Each row below is a small network's average activation on inputs in which a field has the value named, seen along a few directions.
Related values have similar rows: they may be neighbours, one step apart, or belong to one group.
In the rows, zero is written as 500.
Strong random noise was added to every row along 3 fixed directions; ignore it. To show where, here is one row again and again, with new noise each time:
683	596	711	537	439	595	526	652	539	576	446	370	460	477	284	604
587	454	602	749	599	495	474	644	631	607	545	466	340	558	488	502
658	463	669	520	621	446	475	792	663	509	513	458	461	628	345	607
468	667	504	359	470	464	648	628	284	516	406	331	568	380	348	698
307	523	329	446	688	271	628	680	322	486	496	430	518	476	550	656


Values of L:
l11: 371	325	592	644	550	557	424	493	596	555	502	597	499	571	550	448
l16: 666	382	630	481	463	511	475	676	626	415	506	550	648	504	391	475
l18: 448	522	440	561	446	459	513	436	675	512	489	603	617	567	443	508
l7: 717	299	523	601	612	407	406	446	632	398	550	596	351	693	572	368
l12: 764	487	563	563	381	656	338	322	665	638	622	545	471	486	540	483
l10: 602	338	603	645	555	557	485	419	523	513	579	608	367	543	659	338
l17: 668	594	525	695	334	704	496	422	474	655	463	447	254	423	395	410
l5: 332	446	209	553	528	227	486	294	475	353	545	558	487	604	604	417
l9: 449	536	382	703	541	601	438	357	356	626	485	476	215	381	763	276
l19: 365	153	487	634	761	270	342	603	778	427	616	638	408	662	558	425
l8: 733	287	725	266	649	514	370	830	653	484	518	513	503	715	386	492
l6: 511	386	595	700	673	525	488	627	592	660	615	528	402	483	560	398
l2: 837	626	836	101	427	586	356	596	790	269	456	474	675	670	225	512
l15: 726	642	745	668	91	885	345	194	567	621	243	432	422	379	220	436
l25: 319	503	421	728	393	661	468	152	422	563	630	476	440	455	779	196
l20: 619	585	622	854	374	673	480	461	641	530	458	552	384	444	457	402
l13: 437	627	440	392	452	500	669	532	277	573	419	340	598	320	377	648
l21: 199	289	155	357	797	238	565	595	419	402	622	509	588	710	931	591
l1: 680	508	525	718	322	592	461	262	681	568	651	536	383	416	550	441
l14: 357	527	213	580	553	301	522	392	322	418	486	609	423	407	610	474
l23: 536	347	586	848	534	531	475	457	702	640	690	517	351	650	763	442
l3: 496	666	463	337	419	419	628	551	486	467	509	408	621	435	453	724
l22: 304	693	505	277	474	490	585	487	464	495	447	593	771	351	563	572
l4: 243	495	404	299	456	580	592	450	269	454	414	578	573	518	465	467
l24: 334	484	360	384	644	508	336	507	468	398	449	609	506	537	526	394
A value of L combines one of 5 hidden first parts with one of 5 second parts; all combinations occur once.
Question: Changing only the second part turns l4 into l8. l11 has the same second part as l4; what does that change turn l11 into?
Answer: l6
Question: Changing only the second part turns l9 into l12. l17 has the same second part as l9; what does that change turn l17 into?
Answer: l1
Question: Changing only the second part turns l2 into l7. l5 has the same second part as l2; what does that change turn l5 into?
Answer: l14
Question: Changing only the second part turns l3 into l18. l21 has the same second part as l3; what does that change turn l21 into?
Answer: l25

Values of P:
p11: 400	635	356	442	543	400	583	461	268	393	353	474	454	424	404	526
p17: 719	445	575	374	457	507	404	455	709	462	610	530	625	609	515	499
p18: 675	530	499	473	387	570	577	548	377	445	516	335	455	465	492	545
p6: 630	468	647	435	373	682	329	312	644	494	411	491	474	642	449	392
p15: 328	593	404	670	356	444	542	308	426	474	555	502	504	247	603	531
p2: 492	257	588	482	720	394	478	726	667	421	583	686	657	815	543	412
p3: 429	385	639	429	599	463	393	632	574	456	451	540	623	636	437	416
p12: 251	683	244	221	431	373	529	271	295	324	337	447	595	329	482	468
p8: 504	516	469	422	542	505	591	671	465	543	587	420	613	498	474	689
p10: 421	543	330	658	546	385	602	574	498	572	603	486	447	450	510	624
p1: 612	450	691	330	611	591	536	727	515	568	538	473	562	568	438	629
p5: 518	628	397	454	485	356	473	346	587	403	558	531	516	455	565	527
p4: 540	402	526	640	591	610	435	439	408	563	419	529	318	482	530	389
p14: 820	576	759	733	274	927	505	341	533	694	448	443	323	418	432	327
p7: 382	480	203	896	742	255	494	518	554	499	629	700	243	514	854	385
p20: 374	545	516	702	384	545	643	298	468	578	583	448	477	416	659	358
p9: 527	320	481	340	556	465	424	480	575	478	610	604	539	696	678	428
p13: 558	373	686	217	541	409	359	892	832	280	410	634	659	673	165	653
p19: 262	504	386	410	586	411	571	587	205	613	488	373	482	390	521	609
p16: 355	436	370	308	738	213	526	814	477	464	402	512	620	577	340	761
A value of P combines one of 5 hidden first parts with one of 4 second parts; all combinations occur once.
Question: Changing only the second part turns p11 into p16. p4 has the same second part as p11; what does that change turn p4 into?
Answer: p19
Question: Changing only the second part turns p10 into p5. p8 has the same second part as p10; what does that change turn p8 into?
Answer: p17
Question: Changing only the second part turns p2 into p14. p20 has the same second part as p2; what does that change turn p20 into?
Answer: p18
Question: Changing only the second part turns p3 into p6. p13 has the same second part as p3; what does that change turn p13 into?
Answer: p12

Values of G:
g15: 480	536	334	363	595	565	593	476	51	524	543	413	472	457	627	468
g20: 413	364	352	475	683	230	270	545	693	429	554	561	516	729	531	475
g11: 339	449	309	490	666	318	539	398	277	423	485	620	343	554	653	410
g16: 260	386	443	222	588	466	499	503	403	482	415	491	541	530	559	433
g13: 531	349	555	640	505	565	306	403	593	594	427	536	358	673	584	220
g2: 579	746	387	426	437	488	452	358	511	480	406	497	521	439	429	604
g14: 314	261	378	980	776	407	399	444	563	414	528	690	296	512	691	347
g4: 363	427	542	214	588	387	533	825	450	291	397	574	693	487	281	721
g3: 411	701	174	686	339	498	609	157	355	625	593	280	256	200	639	564
g18: 309	505	331	729	420	477	464	249	592	465	568	606	495	495	743	193
g9: 631	519	433	585	428	544	566	411	563	392	549	674	559	521	684	428
g12: 385	491	476	19	692	516	570	704	261	464	462	415	660	542	481	608
g19: 682	492	808	671	409	637	509	463	621	628	671	422	524	499	586	480
g6: 634	553	516	630	538	477	552	792	565	583	497	559	338	485	422	562
g10: 216	436	386	721	614	397	695	639	377	637	546	392	544	570	632	529
g1: 195	393	39	313	687	84	743	549	199	251	630	524	637	458	921	679
g8: 725	492	655	782	590	471	412	682	719	454	438	497	395	487	285	428
g5: 519	348	657	508	546	435	413	567	806	424	638	663	550	648	600	423
g17: 738	434	884	412	416	600	268	556	896	576	471	602	566	629	186	606
g7: 257	519	274	751	450	543	616	248	404	837	606	410	407	321	665	542
A value of G combines one of 5 hidden first parts with one of 4 second parts; all combinations occur once.
Question: Changing only the second part turns g3 into g1. g17 has the same second part as g3; what does that change turn g17 into?
Answer: g5
Question: Changing only the second part turns g19 into g7. g9 has the same second part as g19; what does that change turn g9 into?
Answer: g2
Question: Changing only the second part turns g15 into g6. g11 has the same second part as g15; what does that change turn g11 into?
Answer: g8
